A small network was shown many inputs. Here are its activations along a few directions, one row for each input.
Each table varies a few parts of the input and shows all the possible inputs, shuffled.
Descriptions start from the smaller parts, as in this example, which fits no table here: one of 4 places along a line, together with either a single point or (one of 2 separate values, together with one of 5 places around a ring) or one of 11 places around a ring.
Shared parts are said once, and a part with two or three values counts as separate values.
In the rows, 128 means zero.

A family of inputs:
x1: [117 112 121 148 115 147 140  94 121 160 156 112 109 127 134 112]
x2: [108 143 108 129 140 143 110 174 112 105  98 119 142 117 137 131]
x3: [145 121 109 118 146 131 119 143 143 119 103 121 142  96 168 136]
x4: [117 137 113 109 142 147 118 169 108 106  97 134 141 109 155 146]
x5: [ 95 120 123 142 111 157 130 121  93 147 147 127 111 141 127 118]
x6: [122 125 124 106 143 150 112 163 121  81  95 135 164 136 122 138]
x7: [145  88 139 120 116 157 144  98 124 159 160 139 112 131 126 124]
x8: [102 112 139 142 127 151 133 110  90 135 148 133 129 160 108 129]
x9: [149 109 124 118 151 134 112 135 160  94 103 120 165 119 140 132]
x10: [145 103 129 130 133 147 123  98 156 123 124 122 146 131 129 128]
x11: [123 103 136 147 128 140 143  82 121 149 159 117 125 146 115 124]
x12: [130  90 141 130 116 155 144  79 130 141 155 130 126 150 125 119]
x13: [134 198 140 142 109  36 135 123 164 137 137 128  99 124 102 117]
x14: [114 218 143 119 112  40 127 180 131 101 109 139 115 128  99 131]
x15: [139 112 124 149 146 130 123 102 145 132 125 110 141 128 120 132]
x16: [144 120 118 136 161 118 113 136 149 102 104 108 161 118 130 135]
x17: [166 108 122 110 150 139 116 154 156 111 109 131 146 103 144 138]
x18: [138 204 138 130 122  28 125 156 167 110 117 127 116 114 113 121]
x19: [137 127 104 138 144 128 111 147 148 116 105 104 143 105 150 125]
x20: [138 122 125 100 146 155 116 181 118  99 102 147 146 120 128 145]
x21: [139 115 118 130 132 145 128 110 140 147 123 121 124 103 160 134]
x22: [106 112 126 120 111 158 139 118  87 149 142 142 108 136 145 130]
x23: [117 133 121 127 156 133 113 166 108  93  95 126 161 134 116 141]
x24: [116 187 151 142  94  47 152 108 138 158 166 138  82 145  98 108]
x25: [110  99 142 122 114 164 135 108  99 126 145 146 128 166 116 125]
x26: [127 100 139 110 114 167 135 126  94 144 151 153 115 145 117 131]
x27: [163  99 128 122 133 149 127 119 150 143 129 134 129 115 133 132]
x28: [133 121 111 150 129 139 122 113 145 143 126 106 126 113 140 121]
x29: [ 98 199 157 130  88  55 148 133 109 147 157 148  81 156  91 115]
x30: [125 103 126 128 115 151 146  93 116 162 151 127 106 121 153 124]
What do these inputs look like to the network? -> one of 5 places along a line, together with either a single point or one of 5 places around a ring
Changing only the place on the line of 5 turns x7 into x20. The same change can be made to x12. Which row results? -> x6
Which other rows does x16 become when the place on the line of 5 takes its other values? List them by row number. -> x8, x11, x15, x23
A walk changes only the place on the line of 5. It starts at x4 and steps to x3. List the rest of the walk in order. -> x21, x30, x22

A family of inputs:
x31: [127  70 130 106 152 216 115 128  98 102 112 138 168 149 125 149]
x32: [166  54 123 129 164 190 119  87 156 122 114 116 167 120 148 145]
x33: [108  90 101 114 140 219 105 155  94 106  99 122 155 125 153 138]
x34: [114  80 109 121 160 198 111 152  93  95 108 116 170 136 141 142]
x35: [142 207 140 152 119  23 129 151 172 135 128 124 104 116  84 115]
x36: [124  79 113 100 145 213 120 153  80 128 117 140 140 117 154 148]
x37: [117  73 145 159  91 158 169  19 117 212 205 122  80 154 127 104]
x38: [169  46 119 120 141 195 127  98 155 132 134 122 150 112 162 126]
x39: [149  72  93 140 150 194 108 111 155 129 101 102 155  97 177 131]
x40: [134 210 140 136 114  15 138 136 176 129 128 125 106 117 112 116]
x41: [ 96 216 144 120 106  32 138 169 117 113 123 146 105 145 100 121]
x42: [128  61 125  98 133 219 126 138  96 112 129 144 152 140 138 132]
x43: [135 215 142 131 110  14 135 129 175 122 124 122 107 113 116 122]
x44: [164  63 104 124 155 188 123 113 140 149 120 121 141  89 176 143]
x45: [100 222 147 117  99  35 132 164 115 106 122 146 106 142 106 127]
x46: [139 214 142 143 115  18 131 137 177 128 130 125 101 116 106 116]
x47: [108 214 145 135 109  42 126 184 115 119 124 145 102 144  74 123]
x48: [ 85  90 148 145  80 180 163  53  61 193 207 143  77 183 107 108]
x49: [ 99 219 147 129 107  35 133 171 117 113 124 148 103 143  93 121]
x50: [156  66 102 142 170 175 113 113 150 115 111  92 171 105 163 133]
Changing only one part turns x45 into x43. The same change can be made to x47. Which row results? -> x35
What do these inputs look like to the network? -> one of 2 separate values, together with either a single point or one of 4 places along a line or one of 5 places around a ring
Which other rows does x50 become when the place on the ring of 5 takes its other values? List them by row number. -> x32, x38, x39, x44
Which other rows does x33 become when the choice among 2 separate values takes its other values? List them by row number. -> x39

A family of inputs:
x51: [128 139 103 143 160 108 115 148 138 109  94  89 152  97 158 135]
x52: [141  80 128 145 142 169 119 120 140 134 134 122 145 149  96 118]
x53: [153 146  96 160 150 109 109 150 179 128 103  97 133  82 149 119]
x54: [126 147 106 122 137 112 117 133 157  98  76 110 155 100 174 137]
x55: [144 149 137 136 106  95 150  98 138 182 161 138  78 112 134 127]
x56: [144  82 148  96 127 165 134 120 125 106 141 146 149 152 118 128]
x57: [120  80 131 135 154 175 127 114  97 109 133 121 165 162  99 136]
x58: [116  86 139 117 136 182 125  98 117  98 123 138 163 167 116 139]
x59: [134 132 146 130 128 101 129  79 165 105 117 120 153 148 120 128]
x60: [153 147 111 100 135  99 125 159 168 104 101 122 138  87 173 129]
x61: [156 127 131 163 137  93 117 104 185 137 133 110 135 128  97 110]
x62: [132 151 140 120  90  90 153  97 138 154 169 138  84 127 148 111]
x63: [109 103 123 152 101 170 138 110 103 179 167 125  92 137 117 112]
x64: [ 82 238 151 127  77  25 142 184  84 127 141 159  77 158  78 122]
x65: [156  92 112 104 154 184 109 167 115 126  99 139 142  94 151 153]
x66: [ 95 248 127 107 133  46 108 241 115  72  80 145 124 123  96 135]
x67: [138  94  97 142 153 187 100 166 129 124 107 114 145 102 148 130]
x68: [ 85 109 135 121  97 180 147  88  78 146 148 136 112 153 137 124]
x69: [110  99 103 110 145 194 105 149 108  88  86 132 165 120 168 148]
x70: [135 121 139 153 150  93 129  98 147 117 132 103 153 145 103 126]
x71: [ 98 144 130 159 116  95 148  90 111 165 164 110  97 135 127 114]
x72: [160  77 145 112 145 170 129 120 126 134 134 148 141 139 103 144]
x73: [100 155 136 133  94 103 150  70 126 154 146 121 100 138 143 115]
x74: [113  98  97 128 165 188 104 162  87 102  99 113 166 120 152 145]
x75: [170 143 113 120 150 107 118 154 165 133  96 121 129  73 157 144]
x76: [139  96 113  90 138 178 115 171 118  96 111 138 150 107 168 140]
x77: [ 84 104 125 142 117 171 144 108  63 159 159 125 114 152 123 121]
x78: [112 106 140 104  94 161 149 113  91 151 165 149  98 146 144 117]
x79: [104 225 165 124 121  27 120 197 122  81 108 161 129 168  48 125]
x80: [162 131 151 114 125  89 136 106 176 110 142 134 140 132 122 118]
x81: [176 126 148 130 139  94 130 106 173 140 132 133 131 118 107 135]
x82: [126 101 139 120 108 169 149 112  92 179 164 151  87 130 127 136]
x83: [123 148 120 165 101  93 136  96 147 180 158 114  84 122 121 101]
What do these inputs look like to the network? -> one of 3 separate values, together with either a single point or (one of 2 separate values, together with one of 5 places around a ring)
Changing only the choice among 3 separate values turns x58 into x69. The same change can be made to x72. Which row results? -> x65
Which other rows does x81 become when the choice among 2 separate values takes its other values? List them by row number. -> x72
